Here are a small network's activations along a few directions, averaged over the inputs that share one value of a field.
Values that are neighbours, or in one group, have similar rows; names and order tell nothing.
Random noise pushes rows far along 2 fixed directions. That doesn't count. These rows show it; they differ only by the noise:
[ 113  682   78 -393 -583  326 -738  335  614 -342  144 -226   93   74]
[ 213 -194    8  432  494 -711  516  -96 -712    9   -3  284  385 -412]
[ 186  147   30  106   74 -296   17   67 -187 -130   38   81  288 -227]
[ -34   96  138  246  149 -571  300  133 -426  -60  356  196  -25 -183]


K, 12 values:
k3: [  27  100   73   37 -234  449 -423   24  414    4   42  273   95    3]
k12: [  49  240  163   93   73   56  117 -228   10 -104 -106  186  -32 -378]
k11: [-313 -236  446  191 -169  336   91  -71  299  125  359  313 -222  376]
k9: [ -50 -158 -276   -6  -38 -499  126   -4 -385  -10   42  -95 -142   23]
k5: [ -47 -233  388  130  -51  299   29 -115  -21  -70  378 -206  -89  272]
k4: [-322  287 -341 -225 -220  102 -262  237  632  170  -91 -135 -648  302]
k7: [-477  475 -497 -446 -127   96 -209  121  280  105  -21 -185 -446    9]
k10: [ -59 -381  127   74  109  121  404  150 -280  271  111 -169 -106  392]
k2: [  43 -175  -69 -178  222  -64   -3 -140 -342  194 -158 -176  -20    5]
k6: [  -8  370  123 -535 -747  820 -908  125  675 -269  227 -190   -2  308]
k8: [ 132  -41  134  141   92 -346  -16    8 -209 -271  -83   61   81 -284]
k1: [ 198 -247 -335 -248   70  498  159  -79  557  144 -725 -339  155  211]
The values of K form a 3 by 4 grid.
How many steps from neighbour to neighbour lead from k12 to k1, at the fewest?
Answer: 5
Each value of K is a pair of two hidden parts, and every pair occurs once (3 first parts, 4 second parts).
Changing only the second part turns k2 into k4. k10 has the same second part as k2; what does that change turn k10 into?
Answer: k1
Changing only the second part turns k11 into k5. k3 has the same second part as k11; what does that change turn k3 into?
Answer: k6

G, 14 values:
g10: [ 305   87 -258  -57   42 -189 -308 -164  -76 -161 -298  -13  398 -176]
g5: [ 154  324   86 -276 -290   72 -363  110  124 -191    2   94  -54 -229]
g4: [ -40  105 -212  166  215 -402  237  115 -234   -8   13   80   31 -295]
g14: [ 364 -284  133  196  148  283 -101 -298   81  -15 -417   60  596 -101]
g3: [ -57 -189 -196  146   86  195   11   20  127  229 -143   -1   71  184]
g13: [ -16 -149 -132   94  259 -533  390  -75 -428  168 -248   -1  -14 -268]
g6: [-168 -267  194   82  177   -3  284   25 -129  193  218   25 -156  170]
g12: [ 519 -473  -18  252  408  188   75 -278  -15  100 -633   41  809 -168]
g7: [-271  154  258  123  -61 -268    7  -34 -307 -167  439   86 -105   -1]
g11: [ 320 -179   69  251  256    9   75 -196  -86 -268 -375  266  652 -292]
g2: [-157  169 -271 -183 -136  229  -13  -39  183  121  -17  -81 -489  247]
g1: [-154 -151 -286   47  252 -336  499  -26 -436   97   22  -70 -235  -59]
g8: [  32 -197 -213 -244   39  186  -60   26  360  132 -277 -232   75  113]
g9: [ 356  -39  228   -5 -119  292 -170 -153  -47  -31   -9  -25  342  -67]
The values of G form a ring.
List every value one step from g4, in the order listed.
Answer: g10, g13
List every value one step from g2, in the order listed.
Answer: g1, g8
List every value one step from g7, in the order listed.
Answer: g5, g11
List every value one step from g12, in the order listed.
Answer: g14, g6
